These are the activations of a small neural network, seen along a few directions. Each row is one input.
Each table varies a few parts of the input and shows all the possible inputs, shuffled.
Descriptions start from the smaller parts, as in this example, which fits no table here: one of 5 places around a ring, together with either a single point or one of 9 places around a ring or (one of 3 separate values, together with one of 4 places along a line).
Shared parts are said once, and a part with two or three values counts as separate values.
In the rows, zero is written as 128.

Other details of the inputs vary at random and push rows far along two fixed directions, the same in every table; ignore that.

Rows:
row 1: [138 132 162 112 140 138 124 132 113 141 147 138]
row 2: [105 118 138 138 138 122 123 123 112 157 136 131]
row 3: [126 118 133 152 146 128 140 116 121 124 119 146]
row 4: [117 127 138 122 132 135 139 117 108 142 157 138]
row 5: [103 131 141 146 125 125 134 157 132 137 133 143]
row 6: [141 190  39  97  92 110 119  91 107  86 154 114]
row 7: [134 136 132 155 144 136 140 113 147 123 123 132]
row 8: [144 113 150  93 140 145 136 118 138 136 139 132]
row 9: [133 146 154 135 133 128 115 158 136 144 139 139]
row 10: [144 129 143 116 138 135 127 140 163 141 137 134]
row 11: [126 101 137 157 124 122 127 119 119 120 146 128]
row 12: [116 128 134 148 145 144 147 132 115 142 129 136]
row 13: [149 110 138 125 122 132 138 118 151 143 133 107]
row 14: [124 127 153 126 142 125 107 143 112 148 125 129]
row 15: [139 117 160 142 138 141 118 149 119 138 147 116]
row 16: [143 124 134 124 142 140 150 116 144 142 101 123]
row 17: [128 148 126 149 124 114 127 128 162 122 136 135]
row 18: [139 113 147  98 128 126 145 111 143 143 122 128]
row 19: [137 134 134 120 121 117 137 134 167 143 117 132]
row 20: [ 64 147  52 123  48  99 112 196  88  21  41 137]
row 21: [ 60  69 158 110 100 132 118 210 121  64   7 128]
row 22: [147 103 141 120 133 150 127 133 142 127 139 110]
row 23: [139 139 145 136 155 146 130 141 118 140 128 131]
row 24: [154 203  16 108 104 103  98  66 109 122 167 103]
row 25: [164 176  45  93 124 149 123 102 112 114 137 109]
row 26: [132 115 143 162 123 129 128 121 151 115 144 114]
row 27: [136 121 125 110 128 116 123 107 141 155 113 120]
row 28: [124 109 145 130 137 113 136 108 112 125 142 148]
row 29: [118 110 137 150 131 136 133 134 116 143 157 118]
row 30: [116 106 140 143 141 106 118 108 118 142 126 142]
Each input here is: one of 5 separate values, together with one of 6 places around a ring.
Changing only the choice among 5 separate values turns row 16 into row 13. The same change can be made to row 7. Which row results?
> row 26
Change only the choice among 5 separate values in row 12. List by row number the other rows that result.
> row 2, row 4, row 5, row 29
Change only the choice among 5 separate values in row 8. List by row number the other rows that result.
> row 10, row 21, row 22, row 25

Rows:
row 31: [129 131 141 112 132 130 118 134 128 148 139 128]
row 32: [119 169  43  89  77 135 109 150  88  79 113 116]
row 33: [119 133 144 149 134 124 132 138 126 123 128 139]
row 34: [129 125 120 145 138 124 128 113 134 141 141 127]
row 35: [140 129 148 123 146 136 123 127 122 150 134 127]
row 36: [130 123 135 116 139 136 143 119 131 138 134 126]
row 37: [134 120 130 113 134 133 132 112 133 126 130 132]
row 38: [124 118 130 140 131 118 123 111 141 129 128 131]
row 39: [134 127 140 128 127 130 128 132 127 138 150 124]
row 40: [137 126 133 136 133 135 128 125 121 127 140 120]
row 41: [119 170  46 113  84 105 119 121 101  82 114 129]
row 42: [115 128 140 151 133 122 135 122 133 134 125 140]
row 43: [144 121 129 128 128 123 130 101 131 133 144 121]
row 44: [133 124 138 121 138 144 131 137 122 123 129 129]
row 45: [136 120 135 113 135 123 124 118 128 143 124 131]
row 46: [131 128 130 141 134 127 122 131 134 141 150 128]
row 47: [119 135 139 141 129 122 125 138 130 131 140 138]
row 48: [ 62  67 184 135 110 134 138 206 118  91  17 139]
row 49: [132 119 124 133 129 128 136 116 125 131 136 119]
row 50: [166 142 129 116 134 133 137 112 187 145 126 117]
row 51: [137 131 128 144 144 126 125 125 129 135 148 124]
Describe the family of inputs behind these rows.
> either a single point or (one of 4 places along a line, together with one of 5 places along a line)

Rows:
row 52: [105 131 121 136 120 124 119 145  95 113 120 132]
row 53: [140 143 103 110 126 133 127 117 124 133 135 126]
row 54: [125 121 130 120 125 133 134 135 125 120 122 123]
row 55: [147 148 105 122 128 125 120 114 137 142 149 119]
row 56: [132 139 110 125 121 131 124 131 131 116 121 123]
row 57: [125 132 116 113 118 123 124 131 129 129 120 127]
row 58: [126 134 123 123 119 128 129 139 132 112 108 130]
row 59: [141 148 108 137 132 117 131 101 131 136 150 132]
row 60: [121  93 187 154 160 125 142 116 150 159 136 148]
row 61: [144 110 180 141 160 136 140 125 158 158 134 139]
row 62: [132 141 107 112 122 133 130 125 123 128 127 124]
row 63: [121 120 133 121 120 126 126 137 129 113 118 126]
row 64: [126  96 186 137 155 136 140 133 153 150 121 142]
row 65: [144 143  96 111 122 131 125 115 118 124 143 120]
row 66: [125 134 105 137 117 120 127 112 119 118 136 124]
row 67: [124 111 175 152 157 130 131 129 133 161 157 146]
row 68: [136 144 112 112 125 125 124 115 132 134 140 127]
row 69: [123 117 129 121 121 130 129 136 125 112 115 128]
row 70: [134 142 116 119 122 131 132 131 130 123 122 124]
row 71: [139 139 110 120 121 135 129 119 124 130 139 116]
row 72: [121 118 132 121 127 132 128 135 121 118 105 129]
row 73: [128 132 106 132 123 119 129 112 118 120 140 127]
row 74: [138 131 119 122 121 125 123 119 131 136 138 121]
row 75: [117 122 120 124 109 131 127 143 123 103 104 124]
row 76: [121 146 121 140 123 123 124 139 116 123 139 135]
row 77: [131 134 111 112 121 123 120 124 117 130 122 123]
row 78: [132 148 110 116 115 123 123 128 131 117 124 125]
row 79: [132 104 183 154 161 130 133 122 134 162 165 142]
row 80: [134 136 116 121 118 127 123 120 129 123 136 120]
row 81: [124 131 122 116 123 126 123 126 122 122 119 125]
row 82: [133 134 112 115 127 133 126 125 115 124 121 124]
row 83: [128 106 192 169 169 132 132 130 146 166 159 142]
row 84: [ 50  67 184 146 101 137 139 232 127  58   4 133]
row 85: [128 137 111 145 130 120 127 113 130 128 139 127]
row 86: [130 132 119 116 129 134 130 126 117 128 122 122]
row 87: [129 129 113 123 115 133 127 133 123 114 120 122]
row 88: [146 145 103 124 129 134 125 119 132 130 139 121]
row 89: [122 138 115 139 117 126 121 130 108 123 146 127]
row 90: [149 104 174 133 160 127 134 108 154 170 160 133]
row 91: [129 134 124 121 118 120 126 137 135 126 116 127]
row 92: [129 137 119 126 122 128 123 132 136 120 124 122]
row 93: [117 125 117 136 126 120 128 117 113 122 121 131]
Changing only one part turns row 75 into row 69. The same change can be made to row 71. Which row results?
> row 54
Changing only one part turns row 83 into row 89. The same change can be made to row 55. Which row results?
> row 74
Describe the family of inputs behind these rows.
> one of 6 places around a ring, together with either one of 2 separate values or one of 5 places along a line
Change only the place on the ring of 6 in row 66. List by row number the other rows that result.
> row 59, row 60, row 73, row 85, row 93
Which other rows agree with row 93 in the place on the ring of 6? List them by row number.
> row 52, row 72, row 77, row 81, row 82, row 86
Change only the choice among 2 separate values in row 67. List by row number the other rows that result.
> row 60

Rows:
row 94: [135 127 109 145 131 119 140 101 154 132 124 125]
row 95: [157 192  31 103  90 104 116 107 132  92 125 111]
row 96: [134 120 136 158 134 132 137 120 116 125 151 124]
row 97: [134 113 113 131 126 120 143  90 130 124 136 129]
row 98: [148 134 136 123 156 164 137 130 123 144 139 131]
row 99: [135 122 148 108 123 126 133 130 168 136 114 122]
row 100: [139 112 149 137 136 140 127 122 114 134 159 118]
row 101: [157 137 127  99 150 150 149 100 140 161 121 125]
row 102: [124 146 140 116 133 116 122 134 137 145 144 141]
row 103: [126 118 147 117 135 121 117 135 118 155 138 130]
row 104: [138 100 146 106 128 131 128 124 148 139 117 117]
row 105: [ 79  78 138 115  92 128 123 168 110  59  41 119]
row 106: [127 131 128 166 137 134 133 128 138 129 141 124]
row 107: [138 130 156 119 170 134 134 124 118 169 133 141]
row 108: [129 136 146 151 129 134 129 147 150 120 136 132]
row 109: [147 201  32  94  79 135 105 133 107  96 156 102]
row 110: [113 111 151 128 135 118 122 123 103 137 142 139]
row 111: [ 58 109 124 155 103 112 119 181 108  72  52 146]
row 112: [116 136 149 144 130 111 123 141 140 139 122 148]
row 113: [109 114 146 151 137 114 130 113 108 138 138 144]
row 114: [144 120 136 122 133 145 122 137 126 141 157 117]
Changing only one part turns row 99 into row 109. The same change can be made to row 101. Which row results?
> row 98
Describe the family of inputs behind these rows.
> one of 3 separate values, together with either a single point or one of 6 places around a ring
Change only the choice among 3 separate values in row 111. List by row number the other rows that result.
> row 94, row 106
Change only the place on the ring of 6 in row 112. List by row number the other rows that result.
> row 102, row 103, row 110, row 111, row 113
